A small network was shown many inputs. Here are its activations along a few directions, one row for each input.
Each table varies a few parts of the input and shows all the possible inputs, shuffled.
Descriptions start from the smaller parts, as in this example, which fits no table here: values(2) and (point or line(9) or (line(4) and ring(8))).
Shared parts are said once, and a part with two or three values counts as separate values.
In the rows, 128 means zero.

Other details of the inputs vary at random and push rows far along two fixed directions, the same in every table; ignore that.
These rows show it; all are for the same input, with only those details redrawn:
[163 127 132 127 144  94 125 199 136 127 162]
[120 182 161 147 105 125 124 146 119 112  92]
[155 120 122 126 151 102 127 184 140 146 165]
[142 122 119 128 149 117 133 159 142 159 155]
[151 119 119 125 151 109 130 175 145 153 164]
[128 176 162 144 109 116 122 157 120 110 100]
[130 179 165 144 105 111 118 163 117 101 100]
[101 172 146 145 113 145 130 108 126 145  91]

A family of inputs:
r1: [153 101 125 121 123  90 155 169 113  92 149]
r2: [161  96 105 136 142 106 126 149 124  99 151]
r3: [123 155 134 144 112 133 133 111 107  74 101]
r4: [108 134 139 149  89 131 111  86  86 113 123]
r5: [176 119 132 109 141 103 110 188 118 122 128]
r6: [118 136 133 150  97 136 144 114 106  90  84]
r7: [101  99 121 127 154 158 123  79 179 200 155]
r8: [114 100  93 118 157 146 136  89 132 140 151]
r9: [162 116 128  89 136 125 117 173 122 123 137]
r10: [ 88 143 115 125 118 144 111  75 132 105  90]
r11: [149 131 131 129 141 107 126 177 137 138 151]
r12: [ 79 133 108 142 119 184 160  35 119 146  91]
r13: [149 101 141  98 142 111 118 140 168 144 182]
r14: [145 121 148 122 140 106 117 165 159 131 173]
r15: [119 105 141 111 137 139 114  87 175 170 150]
r16: [121 163 137 120 110 111 109 130 115  58 106]
r17: [116 141 139 151 107 135 134 111 100  86  88]
r18: [115 135 131 135 126 127 115 113 113  86 106]
r19: [125 173 152 118 106 143 121 127 105 115  73]
r20: [109  84  85 128 131 157 140  54 115 191 180]
r21: [109 110 105 136 154 153 129 101 153 199 133]
r22: [164  95 118  88 146 126 113 166 129 140 140]
r23: [ 90 126 131 136 100 141 155  93 110 113  83]
r24: [111  81  77 130 142 167 169  72 137 172 144]
Question: Describe the family of inputs behind these rows.
Answer: values(2) and (point or line(5) or line(6))
Question: The inputs of r13 and r15 match in every part but the values(2) part. If r16 is changed in the same way as r13 into r15, which row does it become?
Answer: r10
Question: Which other rows does r23 become when the line(6) part takes its other values? List them by row number.
Answer: r2, r6, r10, r17, r18
Question: Which other rows does r1 become when the values(2) part takes its other values? List them by row number.
Answer: r23
Question: Start at r22 and move only the line(5) part, one step at a time. The first step leads to r5. Which rows follow, in order?
Answer: r21, r7, r15

A family of inputs:
r25: [177 183 191 132  98  62 100 245  98  48 122]
r26: [159  77  81 104 183 122 132 157 156 172 181]
r27: [ 69 165 126 136 110 197 130  29 124 172  57]
r28: [ 83 121 111 139 126 164 126  42 137 164 132]
r29: [126 100 116 116 129 140 134  97 133 145 148]
r30: [171 142 146 119 136  79 118 221 132  99 155]
r31: [190  65 113 101 162  78 128 202 144 107 211]
r32: [126 152 155 139 119 128 123 141 138 151 120]
r33: [122  66  75 102 165 159 135  84 150 203 161]
r34: [108  69  55 132 160 163 172  73 131 182 144]
r35: [102 188 175 134  82 136 116 111 104  64  46]
r36: [125 166 151 157  81 118 136 138  69  54  74]
r37: [ 81 207 182 158  87 154 125  96 129 120  50]
r38: [154  92 116 125 153  91 117 157 147 110 190]
Question: The inputs of r27 and r26 match in every part but one. If r33 is changed in the same way as r27 into r26, which row does it become?
Answer: r35
Question: Describe the family of inputs behind these rows.
Answer: values(2) and (point or line(6))
Question: Which other rows does r34 become when the values(2) part takes its other values? List them by row number.
Answer: r36

A family of inputs:
r39: [101 142 125 129 105 173 148  85 112 139  58]
r40: [179 135 129 118 132  85 126 228  94  97 133]
r41: [ 83 158 122 139 115 172 162  76 114 145  72]
r42: [158  81 101 108 154 129 147 152 129 135 147]
r43: [ 95 156 123 155 122 156 128  75 123 137  94]
r44: [ 97 180 170 122 111 139 120 120 156 123  97]
r45: [115 130 124 124 112 128 122 103 119 114 128]
r46: [ 87 171 136 150 101 159 152  72 115 114  76]
r47: [120 111 139 138 111 112 122 106 122  99 139]
r48: [168 124 134 144 139  83 139 219 119  88 150]
r49: [103 153 146 145  97 128 117  98 107 105 121]
r50: [143 111 136 129 120  99 102 134 116  93 157]
r51: [119 187 149 154 105 137 125 142  98 111  63]
r52: [138  90  91 108 154 149 129  99 133 155 147]
r53: [116 185 177 143 101 152 120 125 132 205 101]
r54: [145 176 170 109 122  99  94 186 141  96 131]
r55: [144  71  75 102 171 137 137 128 133 173 162]
r56: [168 130 135 122 126  79 120 193 106  88 177]
r57: [140 103 105 140 146 109 127 145 135 140 182]
r58: [140  62  74 110 173 133 147 110 155 168 173]
r59: [ 94 150 116 148 129 167 137  87 118 152  89]
r60: [132 117 142 124 111 121 106 111 112 100 136]
r61: [134 112 142 160 123  92 123 148 129 100 166]
r62: [147  97 127 137 132  93 136 158 127 111 186]
r63: [138  70  76  99 168 161 142 102 135 185 153]
r64: [134 161 142 128 102 123 116 155  91  92  70]
r65: [ 87 153 130 144 104 151 151  71 122 127 110]
r66: [162 138 179  94 124  91  77 176 143  74 150]
r67: [115 130 146 106 137 133 106 109 169 134 128]
r68: [123 152 150 124  91 131 114 113 103  83 104]
r69: [122 115 129 154 128 117 115 119 128 131 162]
r70: [148 134 155 127  98  97 125 159 112  58 126]
r71: [100 129 105 124 130 161 129  63 126 148 102]
r72: [135 150 155 159 106  90 129 168 118  72 134]
r73: [146 116 110 143 149 115 149 177 130 148 132]
r74: [148 160 177 105 120  94  75 169 141  74 123]
r75: [158 179 179 129 125  83  83 213 142  89 114]
r76: [117 135 130 131 110 150 135  97 118 105  92]
r77: [155  78  95 113 160 113 146 159 133 138 158]
r78: [130  71 114  86 167 139 121 105 188 178 189]
r79: [102 127 107 118 120 185 138  70 116 167  74]
r80: [ 96 175 137 141 106 151 129  85 106 107  78]
r81: [148  64 111 114 145 112 130 123 141 136 189]
r82: [149  81  89 140 172 112 146 148 154 151 181]
r83: [ 87 122  97 126 132 181 154  57 127 183  74]
r84: [136 123 145 135 140 137 143 147 166 240 161]
r85: [101 175 138 143 101 150 156 118 100 123  55]
r86: [117 114 118 127 123 126 141 101 133 125 143]
r87: [158 136 124 119 134 111 131 182 101 105 132]
r88: [121  76  78 113 196 153 133 112 210 241 180]
Question: The inputs of r66 and r78 match in every part but one. If r50 is changed in the same way as r66 into r78, which row does it become?
Answer: r47
Question: The inputs of r41 and r87 match in every part but one. If r77 is changed in the same way as r41 into r87, which row does it become?
Answer: r55
Question: Describe the family of inputs behind these rows.
Answer: values(2) and (point or (line(4) and (point or line(5))))
Question: Start at r61 and move only the line(5) part, one step at a time. The first step leads to r72. Which rows follow, in order?
Answer: r82, r48, r73
Question: Which other rows does r61 become when the values(2) part takes its other values? List them by row number.
Answer: r69
Question: Which other rows does r80 become when the values(2) part takes its other values? List them by row number.
Answer: r46
Question: Which other rows does r42 become when the line(5) part takes its other values? List them by row number.
Answer: r39, r70, r76, r81
Question: Start at r52 and move only the line(4) part, one step at a time. The first step leads to r71. Which rows follow, in order?
Answer: r80, r43
